A small network was shown many inputs. Here are its activations along a few directions, one row for each input.
In each table, some parts of the input vary, and every possible input appears once, in random order.
Descriptions start from the smaller parts, as in this example, which fits no table here: one of 5 places around a ring, together with either a single point or (one of 2 separate values, together with one of 4 places along a line) or one of 11 places along a line.
Shared parts are said once, and a part with two or three values counts as separate values.

Other details of the inputs shift rows strongly along three fixed directions, in all tables alike. That doesn't count.
To show where, the next rows are all for the same input, with only those details redrawn:
[-1.05 -2.60  0.02 -0.41  4.08 -5.01 -0.07 -0.88 -0.48  4.02 -2.05 -2.97]
[ 1.09 -2.08  1.55 -1.72  0.92 -5.89 -0.62 -1.97  2.89 -3.90  0.84  3.51]
[-1.02 -2.72 -0.30  0.06  3.13 -3.38 -0.23 -1.81 -0.79  4.52 -3.36 -3.40]
[ 0.93 -1.95 -0.47  0.74 -1.14  1.82 -1.04 -3.79 -0.29  2.41 -4.12 -1.98]
[ 1.39 -2.39  0.22  0.47 -3.05  1.49 -0.91 -5.90  0.55  0.47 -5.47 -0.17]
[ 3.74 -0.02  0.15  0.00 -2.01  3.39 -2.14 -0.33  1.77 -3.21  3.41  1.84]
[ 0.92 -2.55  1.95 -1.81  0.25 -6.50 -0.45 -3.60  3.06 -4.28 -1.32  4.24]
[ 2.51 -0.93 -0.57  0.87 -2.16  4.53 -1.69 -2.50 -0.03  0.80 -1.47 -1.11]

Table:
row 1: [ 1.40  2.74  0.70  0.08 -3.27  3.28 -3.00  2.11  2.11 -3.42  0.52  0.18]
row 2: [ 0.18 -0.89  2.30 -0.16  2.67 -4.58 -1.47  5.53  1.33 -1.45  5.71  0.47]
row 3: [-0.14 -0.39  0.98 -1.56 -1.00 -3.71  3.21  4.16  3.08 -3.00  3.86  3.88]
row 4: [ 0.09  2.23 -1.88  1.59  1.25  2.13 -2.68  3.21 -3.36  6.06  2.27 -4.38]
row 5: [-1.65  0.73 -0.23 -0.13 -0.42  3.99  2.91  4.29 -2.70  2.55  1.90 -3.94]
row 6: [-0.68 -0.65 -1.12 -2.59  3.63 -6.19  4.20  3.05  2.17  0.09  3.86  1.40]
row 7: [-1.29  0.31  2.57  1.63 -1.08 -3.92  0.46 -3.21  1.06 -2.82 -7.10  1.52]
row 8: [-2.30  0.41 -1.66 -1.20  2.10 -4.45  2.70  4.21 -0.27  0.37  6.11  1.50]
row 9: [ 1.77  2.14 -1.46 -0.29 -2.11  4.16 -2.17 -1.97  1.26 -0.98 -2.54 -1.79]
row 10: [-1.06 -1.51  1.52 -1.41 -3.46  2.88  2.62 -1.73 -2.89 -0.20 -6.47  0.27]
row 11: [-1.44  1.09 -1.92 -0.26 -2.40  3.91  1.74  0.55 -3.20  0.79  1.69 -0.47]
row 12: [-2.61 -1.65 -0.76 -3.01  4.99 -3.08  4.04  0.10 -3.67  3.91 -4.08 -2.75]
row 13: [-3.96 -1.11  1.39  1.49  5.08 -4.29 -0.04  2.14 -0.61  4.33 -2.92 -3.83]
row 14: [-0.94  0.79 -0.71  0.41 -0.27  2.62  2.96  5.61 -0.46  2.58  4.02 -2.14]
row 15: [ 0.37  0.46 -2.46 -0.25 -1.10  4.42  3.39  0.43 -0.16  2.10  1.20 -1.93]
row 16: [ 2.83  2.21  2.47  0.10 -3.42  2.55 -2.28  2.02  1.20 -2.58  2.41  1.09]
row 17: [ 0.63  3.42  0.04  1.53  1.27 -2.62 -1.61  1.70  0.34 -5.21  3.99  3.73]
row 18: [-1.91 -1.19 -1.16 -1.11 -4.05 -2.53  2.58 -3.82  0.75  0.36 -3.92  4.14]
row 19: [-0.05  2.83 -0.86 -0.88  0.11 -2.56 -3.33  2.12  1.32 -3.44  3.22  2.23]
row 20: [ 0.86  1.26  0.83  1.84 -2.60  4.16 -2.78 -1.75  0.70 -3.36  2.84  4.87]
row 21: [-0.74  2.19 -1.41  2.33  3.12  2.09 -2.69  4.15 -1.29  1.23  5.66 -0.97]
row 22: [-0.82 -1.12  0.79  0.48  0.40 -1.25 -0.09 -5.54  1.53 -1.09 -5.81  0.86]
row 23: [ 0.56 -0.10 -0.02  1.99  1.31  4.62 -0.76 -1.74 -0.13  1.58  0.06 -1.59]
row 24: [ 2.29  0.26 -0.04  0.95 -4.32  3.04 -3.47 -1.01  0.39 -3.25  2.84  3.83]
row 25: [-1.14  0.15  1.13  3.16  2.67  4.10 -1.19  3.89 -1.49  4.47  2.06 -4.07]
row 26: [-2.94 -0.43 -2.34 -0.69  1.57  2.03  1.85  0.99 -6.24  5.48 -3.07 -3.03]
row 27: [ 2.85 -0.38 -0.15  0.32 -2.29  4.30 -1.89 -1.97  0.95 -0.85  0.60  0.04]
row 28: [-0.10  0.44  0.23  1.39  0.60 -2.59  0.96 -5.50  0.65 -1.80 -7.14  0.21]
row 29: [ 3.52  2.10  0.37 -0.40 -2.72  4.04 -1.68 -2.05  0.80 -0.85 -0.17 -0.18]
row 30: [-2.06 -1.09  0.30 -3.52  3.69 -7.01  4.67  0.79  0.16 -2.40  1.91  0.88]
Q: What is each input in this table made of?
A: one of 3 separate values, together with either one of 4 places along a line or one of 6 places around a ring
Q: Changing only the choice among 3 separate values turns row 27 into row 24. The same change can be made to row 12. Which row results?
A: row 26
Q: Which other rows does row 29 become when the place on the ring of 6 takes its other values? List them by row number.
A: row 9, row 22, row 23, row 27, row 28

Table:
row 31: [ 1.63 -1.71  1.31 -1.85 -5.42  1.65  3.42 -5.27  1.54 -2.68 -5.98  2.27]
row 32: [ 0.91 -2.12  0.25 -0.05  1.58 -0.71  0.50 -3.04  1.05  2.58 -3.76 -2.93]
row 33: [-2.67  0.07  0.79  0.96 -1.87 -0.38  1.78 -1.97 -1.28  0.55 -4.87  0.67]
row 34: [-0.66 -0.75 -0.94 -0.16  3.60 -1.09 -1.13 -3.02 -2.73  2.39 -3.71 -2.40]
row 35: [-0.64 -0.11  0.89 -0.98 -6.84  1.36  0.24 -3.74  0.58 -2.71 -7.03  3.58]
row 36: [-0.37  0.56  0.20  3.42  3.80  2.25 -2.22  4.67 -1.66  3.00  3.57 -3.26]
row 37: [-1.63  0.61 -0.22  1.48  1.80 -4.06 -1.12 -2.31  0.99  0.76 -4.16  0.66]
row 38: [ 0.88 -1.58 -1.72  1.20 -0.61  2.61 -1.67 -2.81 -1.92  6.22 -1.51 -2.79]
row 39: [-0.48 -0.26  0.98  0.38 -1.51 -0.98 -2.73 -2.45  0.37  0.85 -5.23 -0.56]
row 40: [ 5.30  0.42 -0.88  0.53 -5.66  9.36 -2.40 -3.29  3.59 -4.99  2.66  2.47]
row 41: [ 4.15 -0.01 -0.42 -0.33 -3.45  3.92 -2.44 -2.06  2.93 -4.69  4.86  3.99]
row 42: [ 0.17  1.53  0.33  2.11 -1.38  5.32  0.52  4.43 -1.16 -1.80  4.46  1.12]
row 43: [-3.88 -1.54  1.99 -0.82  1.06 -4.17  1.25  1.06 -1.60  2.31 -3.56 -1.07]
row 44: [-0.93  0.39  0.22  0.77  0.54 -4.84 -2.26 -1.99  0.25  0.08 -3.93 -1.35]
row 45: [-1.70  3.05 -1.95  1.61 -0.80  3.91  1.13  1.56 -1.74  2.67 -0.83 -1.09]
row 46: [-0.52  1.92 -2.24 -0.94  3.90  2.63  1.45  4.16 -4.37  2.00  3.97 -2.69]
row 47: [-0.25 -1.11  0.24 -3.29  1.93 -5.32  3.05  2.33  3.04 -4.93  6.31  3.74]
row 48: [ 1.30  0.01  4.49 -1.40 -0.61 -4.84 -3.19  0.67  3.91 -8.39  3.55  6.40]
row 49: [-1.70 -1.68  1.00 -3.30  5.03 -8.00  4.47  2.49  1.38 -0.08  2.11 -0.17]
row 50: [-0.84  1.29  2.43  0.40  4.70 -6.90 -1.69  3.05  2.08 -3.92  5.63  2.43]
row 51: [ 0.10 -0.21 -2.89 -0.25  1.24  1.61  1.36  4.08 -2.84  4.75  5.44 -1.89]
row 52: [ 3.26  0.07 -0.60  0.91  1.29  4.60 -0.65  1.18  0.19  3.04  0.91 -4.44]
row 53: [-2.12 -2.94 -1.62 -1.63  0.30 -3.33  3.00 -1.80 -0.77  2.82 -2.20 -0.23]
row 54: [ 0.69  4.13 -1.65  1.23 -2.61  5.41 -0.68  4.08 -1.85  0.17  3.32 -2.46]
Q: Changing only one part turns row 53 into row 41. The same change can be made to row 35. Which row results?
A: row 39
Q: What is each input in this table made of?
A: one of 2 separate values, together with either a single point or one of 5 places along a line or one of 6 places around a ring
Q: Which other rows does row 41 become when the place on the line of 5 takes its other values? List them by row number.
A: row 32, row 38, row 40, row 52
Q: A walk changes only the place on the line of 5. It starts at row 31 and steps to row 49. List the rest of the walk in order.
A: row 47, row 53, row 51

Table:
row 55: [ 2.87 -0.28  0.32  0.14 -5.09  6.98  0.03 -1.80  1.05 -1.56  1.51  2.13]
row 56: [-0.92 -0.88  0.17  1.79  2.45 -3.38 -2.45 -4.48 -1.51  4.36 -5.67 -2.54]
row 57: [-2.78 -1.43 -0.65 -0.88  0.24 -3.06  0.84 -3.48 -1.95  2.73 -6.32 -0.50]
row 58: [-1.50 -1.35 -0.98 -1.14 -0.39 -3.97  1.40 -4.41  0.09  0.54 -4.80  0.84]
row 59: [ 1.80  0.97 -1.52  0.57 -3.29  5.78 -0.13  0.92  0.39  0.94  1.89 -1.24]
row 60: [ 0.93 -0.85  1.59 -2.49  2.67 -4.52  1.96  2.36  2.41 -5.44  5.25  3.58]
row 61: [ 2.94  0.80 -0.13  2.57 -2.03  5.81 -4.26  0.24  0.99  0.77  1.14 -1.12]
row 62: [-3.92 -0.99 -0.75  0.93  0.52 -2.18  1.04 -2.71 -2.68  3.81 -6.60 -1.35]
row 63: [ 0.86  0.88 -1.18  0.94 -3.06  6.56 -0.75  1.94 -1.60  2.52  1.09 -2.47]
row 64: [-0.98  1.40 -1.32  2.67 -1.30  6.72 -0.36  3.37 -2.72  5.15  1.09 -4.41]
row 65: [-0.15 -2.82  1.22 -2.11 -3.68 -2.83  1.31 -7.88  1.84 -5.08 -4.75  5.88]
row 66: [ 1.76  2.24  1.28  0.22 -3.12  2.88  0.30  1.79  1.57 -6.83  2.93  4.42]
row 67: [-1.15  0.72 -0.89 -1.31  6.75 -4.94  2.18  6.15 -0.39  2.55  4.86 -3.65]
row 68: [-1.79  0.68 -0.17 -1.22  6.79 -4.75  1.58  6.87 -1.62  2.80  4.15 -3.37]
row 69: [ 2.03  0.91  2.99 -0.68  2.55 -5.08 -2.69  1.13  4.13 -7.26  4.24  3.80]
Q: Changing only one part turns row 67 into row 59. The same change can be made to row 66. Which row results?
A: row 64
Q: What is each input in this table made of?
A: one of 3 separate values, together with either a single point or one of 4 places along a line
Q: List by row number the other rows that have the choice among 3 separate values in common with row 56.
A: row 57, row 58, row 62, row 65

Table:
row 70: [ 1.00  0.79 -0.35  0.04 -2.02  3.45  0.34  0.79 -0.09 -0.92  1.72  0.54]
row 71: [-0.52  0.41 -0.94 -0.03  1.34  0.75  0.74  2.68 -1.06  1.76  2.36 -1.48]
row 72: [-0.91 -0.92 -0.04 -0.37 -2.28 -0.07  1.27 -3.34 -0.40  0.23 -4.37  0.67]
row 73: [ 1.87  0.44 -0.43  0.30 -1.24  3.11 -0.98  0.02  0.55 -0.95  1.97  0.42]
row 74: [-1.59 -0.08 -0.42  0.87  1.29 -0.69 -0.29 -0.16 -1.52  3.13 -2.53 -2.33]
row 75: [-2.00 -0.60  1.31 -1.00  3.64 -7.97  0.22  1.35  0.93 -1.35  0.88  1.71]
row 76: [ 0.00 -1.00 -0.63  0.48 -1.14  1.71 -0.19 -3.31 -0.66  2.52 -4.12 -1.63]
row 77: [-0.08 -0.41  1.48 -0.17 -2.60 -1.44 -0.42 -3.79  1.17 -3.27 -3.68  3.11]
row 78: [ 0.65  0.11 -0.57  0.22  1.83  0.90 -0.41  1.88 -0.16  1.58  2.22 -2.02]
row 79: [-1.81 -0.65 -0.73 -0.02  2.01 -0.87  1.47  1.09 -1.67  3.97 -1.54 -3.15]
row 80: [-0.13  0.70  0.17  0.58  0.73  0.36 -0.72  1.45 -0.33  0.47  0.66 -0.81]
row 81: [ 1.66  0.27  0.25 -0.36 -0.07  0.33 -0.66  0.82  1.36 -2.15  3.17  1.34]
row 82: [ 0.09  0.59  0.71  0.27 -0.34 -0.59 -0.70  0.37  0.54 -1.45  0.45  1.18]
row 83: [-0.20 -0.15  0.55 -1.14  0.15 -2.44  1.20  0.35  0.81 -2.45  1.13  2.23]
row 84: [ 1.99  0.51 -0.36  0.31 -1.28  3.47 -0.88 -0.21  0.54 -1.11  1.69  0.23]
Q: What is each input in this table made of?
A: one of 3 separate values, together with one of 5 places around a ring
Q: Changing only the place on the ring of 5 turns row 77 into row 80. The same change can be made to row 83. Which row results?
A: row 79
